These are the activations of a small neural network, seen along a few directions. Each row is one input.
Each table varies a few parts of the input and shows all the possible inputs, shuffled.
Descriptions start from the smaller parts, as in this example, which fits no table here: one of 2 separate values, together with either a single point or one of 9 places around a ring or (one of 4 places along a line, together with one of 8 places around a ring).
Shared parts are said once, and a part with two or three values counts as separate values.
(in the rows, 128 means zero)

Other details of the inputs vary at random and push rows far along two fixed directions, the same in every table; ignore that.

Table:
R1: [132 142 124 123  96 138 145 116 154 130 135 149 123]
R2: [ 82 156 156 140 181 170  99  43 109  84 105  81 138]
R3: [108 114 133 147  97 132 157 151 112 126 150 123 126]
R4: [135 129 112 109 113 117 137 144 104 136 138  86 121]
R5: [149 141 117 131  96 127 142 120 138 134 135 140 127]
R6: [112 107 110 126 150 109 100 175 118 131 170 106 108]
R7: [152 127 116 134 138 106 103 136 158 152 124 162 125]
R8: [130 145 121  98  95 148 145 121 150 135 119 135 119]
R9: [100 115 131 158 147 109 124 197 106 104 147 136 127]
R10: [126 123 129 116 144 128 120 180 144 113 135 178 115]
R11: [ 64 133 177 162 200 184 107  99 140  68  80 100 138]
R12: [132 115 103 111 122 107 126 140 110 141 145  97 127]
R13: [124 112 111 126 127 105 124 138 100 132 152  94 133]
R14: [129 126 123 147 100 124 146 138 115 128 146 121 132]
R15: [129 138 113 113 101 135 142 138 115 132 133  96 122]
R16: [185 150 148 136 141 119 107  94 207 147  64 248 138]
R17: [207 143 158 110 117 136 133  57 192 161  58 244 140]
R18: [157 134 121 125 114 114 135 116 129 138 131 135 128]
R19: [120  93 104 138 109  91 139 177  81 140 174  82 132]
R20: [127 128 129 134  92 134 151 131 143 132 141 148 126]
R21: [114 110 121 109 148 122 110 190 126 121 163 134 103]
R22: [ 80 135 179 168 184 167 106  54  95  83 104  99 148]
R23: [136 129 113 117 129 131 150 171 127 165 119  90 134]
R24: [129 142 114 112  92 139 148 124 150 133 135 136 117]
R25: [134  99 124 133 121 105 135 143 103 143 136 124 137]
R26: [ 92 137 172 154 196 151  95  48  96  87 106  95 148]
R27: [149 125 114  92 118 119 123 126 131 148 116 120 129]
R28: [155 136 115 113 115 118 135 116 131 140 125 126 123]
Description of these inputs: either one of 2 separate values or one of 6 places around a ring or (one of 4 places along a line, together with one of 5 places along a line).
- Change only the place on the line of 4 in R14. List by row number the other rows that result. => R19, R20, R26
- Change only the place on the line of 4 in R12. List by row number the other rows that result. => R2, R24, R28

Table:
R29: [110 110 102 141  91 111 158 189  91 133 174  83 120]
R30: [130 134 143 133 141 136 123  93 133 124 109 140 137]
R31: [132 134 145 133 142 136 121  98 132 126 106 139 139]
R32: [131 135 138 130 141 134 121  97 131 123 112 132 133]
R33: [126 131 146 135 149 137 116 109 135 116 118 153 132]
R34: [128 122 122 124 131 122 127 129 116 132 134 112 129]
R35: [123 128 143 140 150 137 116 115 142 121 115 147 134]
R36: [124 130 147 132 146 141 120 114 143 114 108 154 133]
R37: [127 135 146 132 138 138 122  89 136 122 110 142 136]
R38: [117 108 100 140  94 101 151 184  90 133 176  81 119]
R39: [128 130 125 127 133 125 124 118 121 127 127 118 131]
R40: [122 128 128 127 135 127 123 141 132 121 126 134 126]
R41: [122 132 124 125 125 134 130 124 124 125 132 114 127]
R42: [121 134 124 125 125 134 133 130 125 126 132 111 127]
R43: [110 108 103 143  90 107 155 185  90 132 175  84 122]
R44: [116 119 124 133 140 121 120 151 121 129 139 115 124]
R45: [121 126 122 122 122 130 136 142 119 130 139 105 124]
R46: [124 138 136 128 133 143 126 103 133 120 116 128 129]
R47: [118 120 126 124 136 124 124 152 124 124 133 123 123]
R48: [123 132 126 126 126 131 125 116 125 124 130 118 129]
R49: [131 123 124 124 133 122 125 131 115 134 129 112 130]
R50: [117 125 125 137 141 123 119 143 126 125 136 121 126]
R51: [121 128 127 130 139 123 119 138 122 122 137 129 124]
R52: [125 130 126 127 130 126 125 116 123 126 131 117 130]
R53: [122 121 125 126 137 121 120 146 118 127 141 125 122]
R54: [122 139 140 129 132 145 131 107 135 122 114 131 131]
R55: [201 129 108 107  75 107 149 160 195 176 113 221 118]
R56: [124 131 141 130 144 137 119 121 141 115 112 147 129]
R57: [125 138 139 129 134 141 121  95 134 119 114 131 131]
R58: [122 124 122 122 123 130 132 135 118 130 139 107 125]
R59: [126 121 123 123 127 122 128 128 117 131 138 111 128]
R60: [133 136 140 131 144 135 118  99 130 124 107 132 135]
R61: [124 132 140 133 148 133 115 117 131 115 123 142 128]
R62: [123 140 136 127 132 143 130 111 133 121 118 123 128]
R63: [131 131 127 128 135 125 122 120 121 129 123 119 133]
R64: [212 125  93  86  46 102 163 162 187 190 124 209 116]
- Describe the family of inputs behind these rows. => one of 4 places along a line, together with either one of 3 separate values or one of 6 places along a line
- The inputs of R61 and R33 match in every part but the place on the line of 4. If R32 is changed in the same way as R61 into R33, which row does it become? => R30
- Change only the choice among 3 separate values in R36. List by row number the other rows that result. => R33, R35
- Change only the place on the line of 6 in R64. List by row number the other rows that result. => R34, R45, R49, R58, R59
- Start at R45 and move only the place on the line of 4, one step at a time. The first step leads to R42. Which rows follow, in order? => R62, R54

Table:
R65: [184 141 111 102  68 121 150 116 176 164 123 208 115]
R66: [146 123 124 124 114 116 134 112 118 133 132 131 136]
R67: [102 143 140 127 140 148 114 100 127 112 134 105 124]
R68: [135 136 124 122 149 121 109 138 125 127 125 139 126]
R69: [ 98 125 149 155 155 145 108 109 127 105 119 123 134]
R70: [103 132 152 158 160 147 124 113 124 111 122 118 135]
R71: [135 116 136 104 134 131 129 134 122 137 121 133 130]
R72: [110 140 144 138 168 143 103 119 124  96 120 130 126]
R73: [ 99 141 132 126 144 152 122 110 132 110 123 102 130]
R74: [145 132 119 123 119 126 138 131 132 142 110 118 131]
R75: [130 120 129 136 134 121 116 128 132 140 122 136 134]
R76: [130  96  85 142  71  82 170 223  70 147 185  59 121]
R77: [104 142 138 139 140 150 133 113 122 111 110 104 132]
R78: [189 142 123 113  66 121 163 130 176 162  99 202 128]
R79: [100 132 148 140 169 138 106 112 126  93 124 125 126]
R80: [191 133 114  96  99 102 134 143 182 168 110 211 120]
R81: [128 121 127 126 140 117 114 126 133 133 125 140 131]
R82: [139 131 112 110 122 129 130 128 142 141 123 117 128]
R83: [ 96 120 156 122 156 158 123 116 112 103 118 118 128]
R84: [141 131 118 111 120 124 122 120 135 142 134 118 121]
R85: [110  90  85 157  93  83 165 242  67 152 204  55 120]
R86: [101 124 146 144 161 140 108 108 131  99 122 130 131]
R87: [109 136 143 140 134 140 127  91 111 104 131 121 141]
R88: [146 126 116 119 116 119 128 110 123 140 136 130 121]
- The inputs of R81 and R86 match in every part but one. If R88 is changed in the same way as R81 into R86, which row does it become? => R65
- Describe the family of inputs behind these rows. => one of 2 separate values, together with either a single point or one of 5 places along a line or one of 6 places around a ring
- Change only the place on the ring of 6 in R82. List by row number the other rows that result. => R66, R74, R76, R84, R88
- Change only the choice among 2 separate values in R71. List by row number the other rows that result. => R83

Table:
R89: [115 124 121 144 132 122 134 138 102 133 146  88 127]
R90: [117 137 137 111 150 139 107  82 114 114 115 104 128]
R91: [ 99 131 160 141 160 145 112 110 120  98 124 138 127]
R92: [ 98 116 107 145 104 114 150 168  92 124 172  70 130]
R93: [102 128 156 145 160 144 121 108 122  96 116 130 131]
R94: [116 140 142 132 154 140 116  83 123 118 123 101 137]
R95: [158 134 135 130 110 129 130 115 166 144  98 177 135]
R96: [164 126 125 106 134 119 122 116 154 144 102 173 132]
R97: [150 143 131 110 100 147 141 102 157 130 112 169 124]
R98: [145 149 149 127 130 153 135  90 157 128  88 172 136]
R99: [167 117 110 123 108 105 138 152 151 154 134 160 123]
R100: [ 70 129 143 119 179 167 107 133 124 100 123  77 120]
R101: [142 107  78 121  61  93 161 200 101 155 190  89 106]
R102: [111 135 137 134 128 146 139 117 117 110 129 112 134]
R103: [150 140 124 112  99 136 133  98 161 137 112 164 125]
R104: [150 129 136 124 118 126 120 118 163 141 114 192 127]
R105: [ 96 123 144 154 145 139 130 137  98  99 133  92 134]
R106: [146 155 121 117 141 127 108 131 171 126 110 172 118]
R107: [122 131 130 117 139 127 123 112 111 126 127 100 134]
R108: [139  97  87 132  85  85 149 220 102 157 194 116 112]
R109: [164 138 127 107 123 124 130 108 149 155  98 162 131]
R110: [154 116 113 129  96 108 145 156 153 148 131 171 126]
R111: [ 99 125 143 153 170 136 106 109  99 107 127  80 136]
R112: [103 125 122 150 123 125 138 141 106 126 140  96 132]
R113: [158 113 105 116 101 101 139 172 122 154 136 125 128]
R114: [ 94 121 144 130 179 132  94 112  94 104 132 100 135]
- Describe the family of inputs behind these rows. => either one of 2 separate values or (one of 4 places along a line, together with one of 6 places along a line)
- Change only the place on the line of 6 in R94. List by row number the other rows that result. => R89, R99, R101, R108, R111
